Questions about the grid below. Counting starts at 0.
1) Which number is the entry directly below 5535?
2) Which number is the entry directly below the largest entry?
3) Which number is the entry directly below 8314?
4) Which number is the entry just left of the largest entry?
5) Which number is the entry directly above 4365?
6) Which number is the entry at row 0, column 1?
7) Which number is the entry directly above 5168?
8) Which number is the entry directly above the centre entry?
[[5913 6074 4027 5458 6000 6311 5535 6009 4931 4967 6502]
 [5273 6499 6608 6076 5119 2273 4776 5065 6513 7395 5879]
 [5091 4893 6953 5236 5361 4880 5355 4218 6766 5418 5291]
 [5988 8786 3706 6487 5606 2634 4064 7171 4827 8314 7797]
 [5654 4886 6681 5771 5453 7346 6286 6368 5348 5811 4283]
 [6182 6887 4365 6248 5756 6228 5624 7655 4255 6715 5975]
 [5782 6344 5432 5997 5544 5492 5440 6559 5168 6610 5706]]
1) 4776
2) 4886
3) 5811
4) 5988
5) 6681
6) 6074
7) 4255
8) 4880

x =
-14 10 25 2 0 -32 -8 -7 15 -24 -5 51 1
0 -29 -8 -9 44 -8 20 -1 -26 -13 -37 24 2
10 19 2 21 -9 33 12 28 9 34 31 -82 14
-10 -32 -13 -53 45 2 26 -29 -44 -11 -43 14 -4
-12 -18 -10 -18 -16 -7 15 -23 -8 -12 1 -25 -9
18 10 -14 1 6 43 2 18 -9 37 12 -53 7
16 31 9 25 -3 20 -20 30 18 26 20 -8 11
-1 -16 -15 -12 -11 -9 -8 -19 -7 -11 -9 21 -13
-18 -12 10 -14 0 -40 -4 -26 1 -37 -19 61 -9
-3 -20 -11 -2 -6 -11 6 -11 -6 -13 -6 1 -8
6 17 12 -9 31 5 -16 8 -4 5 -17 51 8
The entry directly below the smallest entry is 14
The last entry, reading row by row: 8
Which number is the last entry in the row that holds the largest entry? -9
The entry in the top-right corner -> 1
Which number is the smallest entry in the last column? -13
The second entry on the main diagonal: -29
Which number is the top-left entry? -14
The entry directly above the centre entry: 15
Which number is the largest entry in the last row? 51
Which number is the largest entry in the first column? 18
Which number is the fifth entry from the end, reading row by row? -4
The largest entry in the last column -> 14
The entry at the centre is 2
Which number is the entry in the bottom-left corner? 6
Which number is the 2nd entry, reading row by row? 10
The third-last entry, reading row by row is -17
The entry just left of the largest entry -> -19
The top entry of the column that holds the largest entry -> 51
Which number is the fifth entry, reading row by row? 0
The smallest entry: -82
The entry just right of the centre entry -> 18
The entry directly above the smallest entry is 24
The entry just right of -24: -5
The fourth entry in reading order is 2
Which number is the entry just left of 34? 9
The first entry of the largest entry's row: -18
The 3rd entry on the main diagonal: 2

X =
[[  1 -14  11  -1]
 [ -9  -2   0  37]
 [-47   4 -17 -13]
 [ -7 -30  16   2]
 [ 29 -60   8 -28]
 [  0  -3   2  15]
 [ 23 -15  44 -16]
 [ 40 -86  19 -33]
 [ 19 -14  43 -10]
 [-30  26  36  38]]
Read off the bottom-right entry.
A: 38
The entry directly above -15 is -3
Read off the top entry of the column that holds the smallest entry.
A: -14
Read off the entry just left of -86.
A: 40
The 2nd smallest entry -> -60
Read off the bottom entry of the column that holds the smallest entry.
A: 26
The largest entry in the first row is 11
Read off the entry directly below the largest entry.
A: 19
Read off the entry directly below 40.
A: 19
The smallest entry in the last column: -33
The entry directly above 40 is 23
The largest entry: 44
The 1st entry in reading order is 1
Read off the entry in the bottom-left corner.
A: -30
The first entry on the diagonal from the top-right corner -> -1
The 2nd entry on the diagonal from the top-right corner -> 0
Read off the entry just left of 38.
A: 36
Read off the entry directly above -33.
A: -16
The minimum: -86
The entry directly above the largest entry is 2
Read off the entry directly above 29.
A: -7

-60 22 -94 60 -27
Find the entry just right of the centre entry.
A: 60
Find the entry just left of 60.
A: -94

[[170.72, 37.21, 211.24, 29.59, -62.17, -6.17, 40.07, 139.90, -153.27, 61.75, 120.55],
 [-50.41, -122.86, 7.67, 28.38, 217.51, 47.75, -7.05, -32.18, 45.97, 33.24, -112.98],
 [61.38, 156.18, -73.77, 248.74, 28.47, 84.64, 49.63, -7.80, 66.84, -42.58, 233.15],
 [95.34, 73.55, 182.63, 66.81, -75.87, 45.15, 125.57, 78.80, -178.34, -31.19, 149.54],
 [37.69, 50.18, 155.29, -48.99, 88.35, 49.50, 163.31, 109.06, 187.66, 284.65, 94.91],
 [69.91, 85.90, 170.64, 83.43, -71.64, 62.18, 138.85, 59.47, -171.15, -43.16, 162.53],
 [0.47, 124.32, 92.50, 168.53, -41.26, 98.38, 148.28, -9.07, -103.51, -53.30, 220.88]]
Report the last entry, reading row by row.
220.88
The second entry on the diagonal from the top-right corner -> 33.24
The entry directly above the centre entry -> 84.64
Report the bottom-left entry.
0.47
The entry directly below -43.16 is -53.30
Report the third largest entry.
233.15
Report the top entry of the column that holds the smallest entry.
-153.27
Report the entry just right of the centre entry.
125.57
The entry just right of 182.63 -> 66.81
The top-left entry -> 170.72
The entry directly below 28.47 is -75.87
The entry directly above 28.38: 29.59
The top entry of the column that holds the largest entry -> 61.75
Report the fifth-last entry, reading row by row.
148.28
Report the entry directly above 85.90.
50.18
Report the 2nd smallest entry.
-171.15
The entry just right of 217.51: 47.75
Report the first entry in the row that holds the largest entry.
37.69
The third entry on the diagonal from the top-right corner: 66.84
The entry just right of 61.38 is 156.18
The entry directly above -32.18: 139.90
The entry directly below 170.72 -> -50.41
Report the first entry in the row that holds the smallest entry.
95.34
Report the 3rd entry on the main diagonal.
-73.77
The entry in the top-right corner: 120.55
Report the entry just left of 66.84.
-7.80
The entry directly below the largest entry -> -43.16
Report the entry directly above 109.06.
78.80
The minimum -> -178.34
Report the entry directly below the centre entry.
49.50

data =
[[ -90.68 -157.72 -215.00 -238.61 -210.10 -213.62 -237.04 -208.39  -86.24
  -238.31 -141.23 -155.24]
 [-245.42 -144.78 -218.09 -246.13 -225.61 -108.20 -244.37 -241.98 -105.81
  -199.60 -162.82 -254.19]
 [-165.47 -217.93 -204.74 -185.82 -203.03 -226.69 -229.74 -184.91 -155.68
  -239.33 -174.50 -269.10]
 [-124.14 -195.96 -220.77 -148.38 -150.39 -244.17 -223.87 -107.63 -258.55
  -121.77 -197.40 -221.56]
 [-240.55 -226.48 -242.00 -260.07 -249.60 -219.62  -67.36  -94.82   15.32
   -79.89 -184.57  -15.25]
 [-171.29 -217.35 -214.18 -209.03 -213.46 -234.31 -244.55 -145.35 -260.90
  -242.44 -151.84 -212.15]
 [-238.91  -52.47 -234.71 -224.44 -112.58 -251.95  -86.18 -153.49 -213.17
   -98.93 -174.33 -206.02]
 [-253.07 -249.73 -231.72 -164.63 -217.50 -184.83 -261.82 -234.09 -206.17
  -229.54 -225.87 -211.57]
 [-239.77  -28.79 -220.71 -213.26 -241.00   23.83 -122.46 -160.07 -148.58
  -216.72 -158.12  -61.02]
 [-189.34 -203.37 -222.68 -239.93 -179.79 -261.03 -225.30 -192.41 -224.19
  -190.86 -106.53 -210.34]
 [-229.33  -32.62 -235.97 -236.59 -214.96 -209.49 -243.43 -216.92 -179.62
  -221.14 -170.54 -161.33]
 [-236.71 -243.91 -128.98 -234.29 -223.14 -239.50 -215.99    7.16 -188.83
  -224.03 -252.82 -149.43]
 [-228.73 -239.94 -255.62  -90.76 -233.00 -102.70  -14.38   54.74  -86.94
   167.47 -190.84   -2.18]]
The entry just left of -190.84 -> 167.47
The entry just right of the largest entry: -190.84
Give the entry just left of -141.23.
Answer: -238.31
The entry just right of -206.17: -229.54
The entry just left of the smallest entry is -174.50
Give the entry just left of 23.83.
Answer: -241.00
Give the entry just right of -219.62.
Answer: -67.36
The entry just right of -233.00 is -102.70
Give the entry just left of -206.17.
Answer: -234.09
The entry just right of -145.35: -260.90
The entry just left of -244.17 -> -150.39
The entry just left of -192.41 is -225.30
